These are the activations of a small neural network, seen along a few directions. Each row is one input.
Each table varies a few parts of the input and shows all the possible inputs, shuffled.
A made-up example of a description, with smaller parts first: one of 4 places along a line, together with either a single point or one of 9 places around a ring or (one of 2 separate values, together with one of 8 places around a ring).
Shared parts are said once, and a part with two or three values counts as separate values.
In the rows, 128 means zero.

Other details of the inputs vary at random and push rows far along two fixed directions, the same in every table; ignore that.

A family of inputs:
x1: [149  44 197  90  92 111 198 119  72 161 113]
x2: [170  57 105 216  89 181 110 147 162 103 122]
x3: [ 86 190 140  66 181  71 114 105 116 161 140]
x4: [155  73 179 118  90  79 213 150  75 182 120]
x5: [176 118 138 200  51 147 141 141 158  53 150]
x6: [162  99 137 189  44 148 137 138 190  82 146]
x7: [171  66 129 122 119 122 229 150  56 193 129]
x8: [108 218  58 177 164 187  58 118 201 101 148]
x9: [ 79 169 169  76 181 107 101  99 105 166 105]
x10: [155  35 121 107 123 120 216 164  68 177 137]
x11: [107 143  82  89 206  93 105 117 103 175 119]
x12: [149  48 191  84  75 119 195 118  59 163 117]
x13: [ 78 168 133  61 173  89  96 115 109 146 100]
x14: [127 227  58 168 179 184  62 127 194  72 141]
x15: [ 89 186 123  45 151  82 108 107 100 157 140]
x16: [108 238 110 162 151 138  43 126 214  60 132]
x17: [161  73  94 197  83 193 140 160 175  97 166]
x18: [156  60 162  99  86  78 213 143  83 163 118]
x19: [ 80 199 112 172 145 148  39 115 215  74 104]
x20: [182  72 175  78  93  79 216 147  68 138 139]
x21: [102 126 116  80 211 126  90  95  95 173 114]
x22: [ 80 130 110  65 213 147 105 114  98 161 122]
x23: [ 79 139  92  70 209 132 101 138  94 161 120]
x24: [ 83 194 129  70 164  74 108 102  90 156 145]
x25: [ 74 175 135  79 167  89  97 110  83 148 109]
x26: [181  77 188  93 102  75 223 144  67 146 144]
x27: [ 80 169 128  55 155  96  96 115  93 149 104]
x28: [ 81 183 118  84 166  71 116 109  97 151 117]
x29: [155  97 137 212  60 139 150 141 193  87 121]
x30: [182  79  93 188  96 191 146 170 168  67 160]
x31: [114 180  56 175 167 161  30 113 206  98 148]
x32: [ 74 166 154  75 171 106 102  86  87 148 112]
x33: [ 78 179 151  80 177  90  96 123 101 166 102]
x34: [166  91 108 218  83 206 140 153 156 106 121]
x35: [ 89 228 110 172 136 141  39 118 221  90 139]
x36: [155  99 119 192  36 149 139 142 180  82 122]
x37: [204  78  98 204  96 169 127 149 166  79 152]
x38: [165  51 163 112 125 155 213 127  47 191 124]
x39: [181 112 130 175  40 154 138 146 171  53 144]
x40: [148  82 171 203  67 173 133 118 185  84 116]
Description of these inputs: one of 5 places along a line, together with either one of 3 separate values or one of 5 places around a ring.
The inputs of x37 and x21 match in every part but the place on the line of 5. If x30 is changed in the same way as x37 into x21, which row does it become? -> x22
Which other rows does x2 become when the choice among 3 separate values takes its other values? List them by row number. -> x23, x34
Which other rows does x31 become when the choice among 3 separate values takes its other values? List them by row number. -> x8, x17

A family of inputs:
x41: [ 95 150  91  80 182 132  88 117 116 141 112]
x42: [153  61 128 201  62 181 160 140 147 116 142]
x43: [169  96 149 185  42 143 176 158 158  83 124]
x44: [147  64 170 101 135 106 183 137  67 178 123]
x45: [151  94 158 107 118 113 193 144  63 193 132]
x46: [133 167 107 189 133 176  81 116 195  58 139]
x47: [166  73 134  95 132  85 197 144  69 173 131]
x48: [ 86 151  91  95 182 123 100 113 119 153 107]
x49: [101 160  84  75 187 121  99 122 116 131 129]
x50: [141  65 148  86 120 129 182 135  55 174 144]
x51: [178  68 154 198  74 178 154 132 142  95 129]
x52: [129  93 176  93 100  82 201 153  71 167 117]
x53: [175  66 146 204  73 154 150 164 157 111 137]
x54: [ 82 191 130  66 167 102 107 121 125 109 120]
x55: [ 83 173 138  91 160  94  97  93 141 149 117]
x56: [ 94 187 123  76 159  91  84 105 112 115 133]
x57: [113 200 107  92 178 122 110 118 117 152 128]
x58: [133  83 182  73 102 103 189 139  66 150 112]
x59: [101 199 116  90 154  81  92 110 115 130 125]
x60: [138 178 101 201 128 165  89 120 196  72 131]
x61: [129 180 110 182  99 140  80 116 222  74 135]
x62: [ 94 169 122 184 101 163  82 124 210  65 101]
x63: [179  74 146 186  61 193 152 141 143 109 130]
x64: [ 98 182  90  92 177 117 110 122 115 148 146]
x65: [144  79 175  83  94  92 166 123  54 156 124]
x66: [ 97 181 124 116 188 108 105 114 118 150 124]
x67: [154  51 148  87 133 108 178 136  66 169 122]
x68: [180  54 152 185  75 175 141 151 150  96 131]
x69: [ 92 171  97  79 183 128 102 118 113 134 154]
x70: [ 96 155  99 104 187  97  99 128 129 154 120]
x71: [168  83 157  93 134  92 191 150  66 171 138]
x72: [164  70 164  81 138 103 185 146  63 157 145]
x73: [169  78 145 202  62 185 162 137 148 120 125]
x74: [158  70 122 204  59 168 160 158 148 119 154]
x75: [111 173 110 197  89 139  60 127 197  76 125]
x76: [115 137  89 196 130 167  72 121 209  85 113]
x77: [105 165 115 193  92 151  61 109 196  73 114]
x78: [ 92 158  85  98 178 111 101 131 120 157 118]
x79: [186  83 139 184  63 184 164 146 146  98 147]
x80: [ 91 172 139  75 160 103  85  96 138 136 122]
x81: [ 97 182 132  70 165  91  97 100 138 126 139]
x82: [161  76 120  90 123 100 199 147  62 175 129]
x83: [105 158  97  79 196 107  97 119 124 129 131]
x84: [117 159 114 207 130 176  82 108 196  81 117]
x85: [ 89 180 133  96 156  82  98 111 143 152 127]
Describe the family of inputs behind these rows. -> one of 5 places around a ring, together with either one of 3 separate values or one of 6 places around a ring
The inputs of x48 and x41 match in every part but the place on the ring of 5. If x73 is changed in the same way as x48 into x41, which row does it become? -> x63
Which other rows does x47 become when the place on the ring of 5 takes its other values? List them by row number. -> x67, x70, x76, x83
Which other rows does x58 become when the choice among 3 separate values takes its other values? List them by row number. -> x65, x80

A family of inputs:
x86: [175  84 135 182  71 121 157 147 154 108 142]
x87: [148  49 119 182  82 172 147 145 140 126 119]
x88: [183  94 111 193  89 151 174 157 139 125 151]
x89: [160  56 147 185  84 155 142 133 147 120 121]
x90: [ 76 179  97  11 223  94  95 112  73 160 128]
x91: [ 88 205  63 182 190 194  32 113 208  99 121]
x92: [162  96 167 161  47 152 152 129 142  87 139]
x93: [ 79 244  97 169 129 128  37 109 221  75 125]
x94: [145  88 184  52 123  41 228 142  27 201 125]
x95: [ 86 224 100 146 153 162  29 108 217  43 118]
x96: [169  71 155  43 160 101 223 140   4 200 152]
x97: [142  82 168 185  55 153 148 125 141 123 116]
x98: [ 87 185 125  13 226  77  92 100  80 153 131]
x99: [ 74 189  88  33 214  63 110 122  82 183 126]
x100: [148  72 162 183  71 155 153 136 145 115 107]
The inputs of x100 and x87 match in every part but one. If x94 is changed in the same way as x100 into x87, which row does it become? -> x99
Describe the family of inputs behind these rows. -> one of 3 separate values, together with one of 5 places along a line
Which other rows does x91 become when the choice among 3 separate values takes its other values? List them by row number. -> x88, x96
Which other rows does x95 become when the place on the line of 5 takes its other values? List them by row number. -> x90, x92, x96, x98
